Each row below holds a small network's activations on one input, seen along a few directions.
In each table, some parts of the input vary, and every possible input appears once, in random order.
A made-up example of a description, with smaller parts first: one of 5 places around a ring, together with either a single point or (one of 2 separate values, together with one of 4 places along a line) or one of 9 places along a line.
Shared parts are said once, and a part with two or three values counts as separate values.

Other details of the inputs vary at random and push rows far along two fixed directions, the same in every table; ignore that.

A family of inputs:
x1: [ 20  16  27  51 -55 -63 -16  49  11  34  33   3]
x2: [-58  -2 -35 -48  18  32  29 -36   0 -13 -27  11]
x3: [-36   4 -14 -14  16  22  37   0   6 -12 -15   1]
x4: [ 21 -23  39  18  22  18  10  -5  13 -18 -27  -4]
x5: [ 14   7  44  47 -12 -15  54  88  33  57 -69  42]
x6: [  8 -24  13  -5  12  -1  12 -25  23  -3 -30 -11]
x7: [-34  11 -49 -24  -1  -6 -32 -36 -42 -18  37   9]
x8: [-27  19 -59 -13  -4 -24 -46 -32 -42 -27  70  -3]
x9: [-12  -3  14 -22  30  63  27   2   4   5 -37   0]
x10: [  0 -37  38 -11  43  51  53 -11  30  11 -97  25]
x11: [-16   8  -9  -1  -7  -6   2   2 -13  16  -7  27]
x12: [ 55 -16  55  48   9 -18  -6  32  11  14 -21  17]
x13: [ 36  16  14  32 -33 -32 -56  22 -15  13  73 -26]
x14: [  8 -24 -22 -19  20 -10 -36 -52 -13 -12   8   6]
x15: [-16  18 -50  -4  -9 -39 -36 -14 -24 -19  69  -8]
x16: [  2 -25 -29 -36  38  -2  -6 -47  -2  -2 -32  20]
x17: [ 20  23 -30 -20 -11 -26 -35  -7  -7  -5  47 -12]
x18: [-33   0  15  -4  27  52  66  22   8   7 -67  26]
x19: [ -4   8  50  47 -35   0  27  44   9  15 -15  -3]
x20: [ 49  28  29  29 -31 -43 -39  34   1  18  62 -23]
x21: [ 53 -16  69  62 -33 -42 -13  23  24  -3  26 -34]
x22: [  2   9  50  52 -50 -19  18  42  17  21   1  -7]
x23: [-57   5 -59 -35   3   2  -6 -41 -11 -37  24 -15]
x24: [ -5  -5 -30 -42  34  42  33   6  -1  16 -66  36]
x25: [ 12 -27  -3 -26  48  13   6 -28  -5  -6 -35  27]
x26: [ 37  26  43  32 -38 -26 -23  28  15   1  59 -49]
x27: [ 15  -9  12   7   9  31  26  40   3  37 -52  30]
x28: [-25  17 -64 -64   9  11 -29 -63 -14 -49  52 -36]
x29: [-29 -10 -34 -33  13  48   4 -28 -12 -17  -8 -10]
x30: [  0   8 -26  -3 -32 -12 -26  -9  -3 -24  46 -40]
Description of these inputs: one of 2 separate values, together with either one of 4 places along a line or one of 5 places around a ring or one of 6 places around a ring.
Q: Changing only the choice among 2 separate values turns x26 into x20. The same change can be made to x28. Which row results?
A: x17
Q: Change only the place on the ring of 6 in x11. List by row number the other rows that result.
A: x1, x5, x7, x8, x15
Q: Change only the choice among 2 separate values in x18. List by row number the other rows that result.
A: x8

A family of inputs:
x31: [  3 -17  31  10  18  13  38   4  11   6 -52  17]
x32: [  4 -22  26  13  13  21  27   1  12  15 -51  13]
x33: [-11  -6 -56 -61  40  18 -11 -58 -15 -28   7   9]
x34: [ -3 -15  23 -12  23  39  21  -1   7   1 -41  10]
x35: [ 30  -7  23   0  15  18  24  20  15  26 -55  21]
x36: [  5  25  -3  35 -36 -42 -31  15 -16  -6  58 -14]
x37: [  8 -21   6   0  13   1   6  -1  10  10 -33  15]
x38: [-44  -9 -57 -67  43  34 -26 -84 -30 -55  23 -12]
x39: [-65   6 -91 -81  11  22 -32 -87 -29 -53  45 -22]
x40: [-13   2   8   3  13  24  46  35  14  10 -37  16]
x41: [-10   5  -4   3   4  22  19  21  -2  13 -29  27]
x42: [ 10  13   4  35 -49 -33 -21  31  -3  -3  55 -34]
x43: [ -2  21   7  23 -47 -39 -15   8   8  -9  53 -34]
x44: [ 19  14  14  38 -46 -50 -28  34  -9  25  48  -8]
x45: [ 16  -1  29  -3  29  28  30  21  17  17 -46  11]
x46: [ 40   9  20  31 -36 -30 -41  12  -2   0  58 -35]
x47: [  7  20   2  27 -35 -51 -35  20 -10  14  55  -8]
x48: [  9 -17  18   5  25   7  28  10  20  16 -58  28]
Q: Changing only one part turns x45 into x46. The same change can be made to x47. Which row results?
A: x44
Q: What is each input in this table made of?
A: one of 2 separate values, together with either one of 4 places along a line or one of 5 places around a ring
Q: Change only the place on the ring of 5 in x37. List by row number the other rows that result.
A: x32, x34, x35, x46
